data =
[[  8  18 -19   7   6  -6   3  11 -12  -3  28  13 -39  -4   6]
 [ 48 -60 -21   1  -2  12  -2 -21  13 -19  -8  -6  37   0  -7]
 [  5  23  12 -17  -7 -12 -12  -6  14  12  31  -8 -32   4 -11]
 [ 38   1  -9  -5   1  -7  -8  21 -31   8  34  21  -4 -12 -34]
 [ 13   2 -45 -12  -8 -14 -10  -9 -23   9 -34  13  37  15  -7]
 [ 48  22 -32  -4  -3 -11   2  11 -16  16   0   6  29  16  -9]
 [ 18  44  -8   1   3  13 -11  27   3 -11   7 -26  25   1  26]
 [ -8 -32 -22   6 -10  15  15  16   9  12 -14   4  41  -8  10]
 [  9  23  11  -2   2  26  -1  -3   2 -15 -17  23  46   4 -10]]
data[0][0]	8
data[7][3]	6
data[0][12]	-39
data[6][4]	3
data[2][8]	14
data[2][13]	4
data[4][6]	-10
data[8][5]	26
data[1]	[48, -60, -21, 1, -2, 12, -2, -21, 13, -19, -8, -6, 37, 0, -7]
data[4][3]	-12
data[:, 10]	[28, -8, 31, 34, -34, 0, 7, -14, -17]
data[3]	[38, 1, -9, -5, 1, -7, -8, 21, -31, 8, 34, 21, -4, -12, -34]
data[5][1]	22
data[:, 4]	[6, -2, -7, 1, -8, -3, 3, -10, 2]
data[:, 1]	[18, -60, 23, 1, 2, 22, 44, -32, 23]
data[3][14]	-34
data[7][1]	-32
data[2][7]	-6
data[5]	[48, 22, -32, -4, -3, -11, 2, 11, -16, 16, 0, 6, 29, 16, -9]
data[2]	[5, 23, 12, -17, -7, -12, -12, -6, 14, 12, 31, -8, -32, 4, -11]
data[2][4]	-7
data[2][10]	31
data[6][13]	1
data[0][5]	-6
data[2][12]	-32
data[2][2]	12
data[5][8]	-16
data[4][1]	2
data[4][13]	15
data[1][11]	-6
data[4][14]	-7
data[0][13]	-4
data[8][6]	-1
data[6]	[18, 44, -8, 1, 3, 13, -11, 27, 3, -11, 7, -26, 25, 1, 26]
data[8][11]	23
data[4][2]	-45
data[5][6]	2

grid =
[[ -8.5   2.3   2.3   5.8   3.0   4.8  13.8 -13.5   8.3  -6.5   1.3   6.6
   -5.0 -11.9]
 [  9.7  -1.8   1.6   2.5  -4.1   7.6   2.8  -9.4   2.8 -12.0   4.4  -8.5
    8.2   8.8]]
grid[0][0] => -8.5
grid[0] => [-8.5, 2.3, 2.3, 5.8, 3.0, 4.8, 13.8, -13.5, 8.3, -6.5, 1.3, 6.6, -5.0, -11.9]
grid[0][8] => 8.3
grid[1][0] => 9.7
grid[1] => [9.7, -1.8, 1.6, 2.5, -4.1, 7.6, 2.8, -9.4, 2.8, -12.0, 4.4, -8.5, 8.2, 8.8]
grid[0][2] => 2.3
grid[0][5] => 4.8
grid[0][13] => -11.9
grid[:, 12] => [-5.0, 8.2]
grid[1][2] => 1.6
grid[:, 2] => [2.3, 1.6]
grid[1][4] => -4.1
grid[1][3] => 2.5
grid[:, 13] => [-11.9, 8.8]
grid[1][9] => -12.0
grid[1][1] => -1.8
grid[1][6] => 2.8

m =
array([[6101, 6795, 5434, 5838, 6195, 6120, 5285, 6174, 5458, 6640, 7297,
        6142, 5776, 5294],
       [6516, 8324, 5128, 2805, 5374, 2247, 5261, 7885, 5349, 6281, 7221,
        6625, 7869, 6486],
       [5977, 5386, 6426, 6646, 6143, 6640, 6444, 5763, 6378, 5802, 5510,
        5965, 5886, 6218],
       [6160, 6772, 5744, 5495, 6024, 5517, 5670, 6383, 5763, 6374, 6707,
        6180, 6207, 6034]])
m[0][0]	6101
m[1][1]	8324
m[2][3]	6646
m[2][2]	6426
m[2][7]	5763
m[0][1]	6795
m[1]	[6516, 8324, 5128, 2805, 5374, 2247, 5261, 7885, 5349, 6281, 7221, 6625, 7869, 6486]
m[:, 4]	[6195, 5374, 6143, 6024]
m[3][11]	6180
m[1][10]	7221
m[0][13]	5294
m[0][3]	5838
m[1][0]	6516
m[2][11]	5965
m[3]	[6160, 6772, 5744, 5495, 6024, 5517, 5670, 6383, 5763, 6374, 6707, 6180, 6207, 6034]
m[1][7]	7885
m[:, 7]	[6174, 7885, 5763, 6383]
m[3][12]	6207
m[2][12]	5886
m[2][0]	5977
m[1][9]	6281
m[:, 2]	[5434, 5128, 6426, 5744]
m[0][11]	6142
m[2][9]	5802
m[1][12]	7869
m[2][10]	5510
m[1][5]	2247
m[3][10]	6707
m[3][6]	5670
m[:, 10]	[7297, 7221, 5510, 6707]

A =
[[-16 -18  -3 -11   0  27  13  59]
 [-17 -16   0 -12   0  25  12  59]
 [  2  -7  -1  -3   3   7  14   6]
 [ 34 -17 -12   9   8   5  14 -19]
 [ 34 -14 -10   7   9   8  14 -21]
 [ 12  13   1   7   3 -21   0 -44]
 [-19  23  10   0  -4 -20 -33 -12]]
A[0][0] => -16
A[3][3] => 9
A[5][7] => -44
A[2][7] => 6
A[4][2] => -10
A[:, 7] => [59, 59, 6, -19, -21, -44, -12]
A[:, 5] => [27, 25, 7, 5, 8, -21, -20]
A[:, 2] => [-3, 0, -1, -12, -10, 1, 10]
A[2][6] => 14
A[:, 1] => [-18, -16, -7, -17, -14, 13, 23]
A[3][6] => 14
A[1][6] => 12
A[5][6] => 0
A[2][3] => -3
A[4][1] => -14
A[3][2] => -12
A[:, 4] => [0, 0, 3, 8, 9, 3, -4]
A[6][0] => -19
A[5] => [12, 13, 1, 7, 3, -21, 0, -44]
A[1][3] => -12
A[1][1] => -16
A[1][5] => 25

arr =
[[731 347 488 302 703 292]
 [604 613 735 738 184 792]
 [623 371 602 317 573 406]
 [260 356 606 446 540 332]
 [387 406 581 272 251 590]
 [468 319 370 467 256 517]
 [594 313 329 745 318 715]
 [263 331 450 303 662 382]]
arr[0, 0] = 731
arr[:, 0] = [731, 604, 623, 260, 387, 468, 594, 263]
arr[-4, 4] = 251
arr[:, 3] = [302, 738, 317, 446, 272, 467, 745, 303]
arr[3] = [260, 356, 606, 446, 540, 332]
arr[7, -3] = 303
arr[:, -2] = [703, 184, 573, 540, 251, 256, 318, 662]
arr[6, -6] = 594
arr[:, -4] = [488, 735, 602, 606, 581, 370, 329, 450]
arr[1, -4] = 735
arr[-8, 4] = 703
arr[3, -6] = 260
arr[-4, 0] = 387
arr[-5, 5] = 332
arr[-3, 3] = 467
arr[3, 1] = 356
arr[4, 5] = 590
arr[7, 1] = 331
arr[2, -2] = 573
arr[0, 3] = 302
